A small network was shown many inputs. Here are its activations along a few directions, one row for each input.
Each table varies a few parts of the input and shows all the possible inputs, shuffled.
A made-up example of a description, with smaller parts first: ring(8) and (point or line(11) or (values(2) and line(6))).
Shared parts are said once, and a part with two or three values counts as separate values.
(in the rows, 128 means zero)

Table:
x1: [157 164 189 158 117  59  94 138 136 134 147 154 184]
x2: [150 149 171 153 122  42 111 109 110 130 156 119 152]
x3: [107 101 101 106  58 172 139 119 204 158 205 168 157]
x4: [ 65 153 114 140 104 215 213 153 153 126  58  74 100]
x5: [132 114 168 128 131  34 114 129  98  93 155 110 112]
x6: [ 96 191 100 215 173 236 126 136 116 121 153 163 143]
x7: [124  52  95 141  85 194 108 104 217 135 165 130 123]
x8: [142  75 146  97 132  44 117  91  56 107 140 121 113]
x9: [164  70 145  46 147  58  99  91  79 122 108 163  99]
x10: [108 199  70 182 149 195 168 165 156 134  70 111 103]
x11: [108 183  96 165 186 196 198 195 135 154  82  75 135]
x12: [184  84 141   5 133  91  49 105  76 123 100 147 117]
What is each input in this table made of?
Answer: values(2) or line(4) or line(6)
A walk changes only the line(6) part. It starts at x1 and steps to x2. List the rest of the walk in order.
Answer: x5, x8, x9, x12
Which other rows belong to the same alternative as x7? List them by row number.
Answer: x3

Table:
x13: [116 196 142 206 114 150 134 157 159 132 137 138 162]
x14: [102 134 135 116 127 124 173 166 132 118  59  75 111]
x15: [126 166 126 134 172 170 136 136  85 131 112 142 126]
x16: [126 161 121 185 175 179 126 128 115 124 143 139 121]
x17: [135  95  87  68 138 150 127 122 131 133  75 116  97]
x18: [ 85 145 134 133 109 135 186 156 132 118 103  91 126]
x19: [134 179 132 185 146 177 109 136 145 143 153 162 161]
x20: [121 107  86  82 123 163 138 112 129 139 120 136 111]
x21: [161 140 171 160 156  14 101 112  86 122 176 123 137]
x22: [135 154 123 123 185 155 125 145  87 123  63 122 111]
x23: [105 105 109  98  99 148 179 138 143 137 119 103 114]
x24: [111 118 114 149  69 151 152 139 201 147 155 131 153]
x25: [ 98 158 141 181  84 141 159 158 191 135 141 116 162]
x26: [153  67 161  94  74  78  63  77 154 124 193 181 162]
x27: [120  95  80 128 121 171 128 103 159 134 152 135 107]
x28: [119 171 135 143 155 131 149 163  98 115  54  99 111]
x29: [132 116  91 146 156 185 104 113 128 130 159 144 120]
x30: [132 115  93 132  93 168 110 110 186 150 165 158 150]
x31: [143  61 157  48  96  71  92  79  97 109 151 157 123]
x32: [102  96 103 143  95 155 169 135 175 131 146 105 113]
x33: [121  94 111  79 115 137 167 148 143 134  75  88 100]
x34: [133 127  98  97 156 178 115 122 101 136 127 146 121]
x35: [ 87 138 131 181 111 143 178 150 166 116 132  87 121]
x36: [105 179 132 206 141 152 153 149 128 115 127 115 121]
x37: [162  56 158  34 113  64  87  90  98 111 111 141 109]
x38: [167 154 177 161 131  20  87 120 116 139 183 144 180]
x39: [172 139 170 101 162  11 106 132  63 120  98 114 128]
x40: [143 139 106 140 126 185  88 124 160 150 169 170 158]
x41: [154 149 170 119 149  13 115 122  60 120 138 127 141]
x42: [106 182 136 161 141 144 162 151  97 119 101 113 124]
x43: [147  48 168  82  96  69  73  70 130 112 179 148 106]
x44: [143 115  97  83 169 162 106 133 100 131  79 130 109]
The inputs of x40 and x29 match in every part but one. If x30 is changed in the same way as x40 into x29, which row does it become?
Answer: x27
What is each input in this table made of?
Answer: line(4) and (values(2) or ring(6))
List by row number the other rows that have the line(4) part in common with x22.
Answer: x14, x17, x28, x33, x37, x39, x44
Change only the values(2) part in x38. List by row number the other rows that result.
Answer: x26
A walk changes only the line(4) part. It starts at x19 and steps to x16. List the rest of the walk in order.
Answer: x15, x22
Change only the values(2) part in x21. List by row number the other rows that result.
Answer: x43

Table:
x45: [129 188 116 200 143 162 122 139 140 139 141 150 150]
x46: [153 150 146 149 136  76  78 120  93 117 162 156 152]
x47: [100 162 133 179 118 150 156 137 151 133 102 107 120]
x48: [152 107 142  76 136  97 113 121  97 123  94 115 120]
x49: [149  32 119  79  82 109  95  82 173 130 197 168 139]
x50: [149 104 129  71 160 112 108  99  77 121 104 128  99]
x51: [113 142  93 117 152 198 147 142 108 123  88 124  96]
x52: [110 158 106 138 120 154 173 153 144 126  99 103 113]
x53: [135 109 164 128 131  54 121 127 109 113 135 114 127]
x54: [141 111 148  89 127  62 129 128 109 128 117 118 116]
x55: [107 135 101 123 142 178 159 161 132 127  79 103 125]
x56: [146 135 169 131 142  69 114 127 111 112 160 133 148]
x57: [108 180 139 184 127 160 150 148 141 134 133 133 147]
x58: [102  78  87 127  76 211 127 108 208 165 184 139 140]
The inputs of x57 and x56 match in every part but one. If x52 is changed in the same way as x57 into x56, which row does it become?
Answer: x54
What is each input in this table made of?
Answer: values(2) and (point or line(6))

Table:
x59: [ 99 134 138 134 148 159 176 151  85 105  53 106  81]
x60: [ 82 137  98 170  98 203 160 127 167 132 170 134 149]
x61: [153 146 154 126 134  38  93 115  95 107 126 125 148]
x62: [117 172 107 167 167 120 177 154 118 129  87  94 135]
x63: [106 113  94 108  99 218 161 151 191 150  99 100 127]
x64: [138 164  78 135 186 225 102 125 112 145 113 165 123]
x65: [141  47 124  50  80 128 117 105 172 129 123 132 133]
x66: [120 166 114 138 164 138 178 159 104 129  90  79  92]
x67: [127 201 128 182 145 121 152 165 110 124 103 103 148]
x68: [ 96 133 106 210 119 189 134 129 182 128 179 122 137]
x69: [146 116 138 106 156  35 120 125  98 130 122 115 136]
x70: [125  90 168  73 134  83 117 109  65 102  90 111  94]
x71: [178 105 111  79 170 146  52  89  86 132 148 185 130]
x72: [123 208 177 190 145 130 149 170 120 130 103 133 152]
x73: [101 136  88 146  85 201 150 144 189 152 121 133 123]
x74: [129  71 133 108  78 111 119  96 146 129 206 168 146]
x75: [145 116 139  76 155  57 116 116  89 115 122  96  94]
x76: [141  70 138 154 101 102  92  93 163 117 210 155 132]
x77: [149 158 205 127 134  50  89 137 100 120 139 147 154]
x78: [143  78 121  82  63 107 105 100 167 155 156 158 127]
What is each input in this table made of?
Answer: values(2) and (point or line(4) or line(5))
The inputs of x59 and x70 match in every part but the values(2) part. If x60 is changed in the same way as x59 into x70, which row does it become?
Answer: x74
Change only the line(4) part in x63. List by row number the other rows that result.
Answer: x60, x68, x73
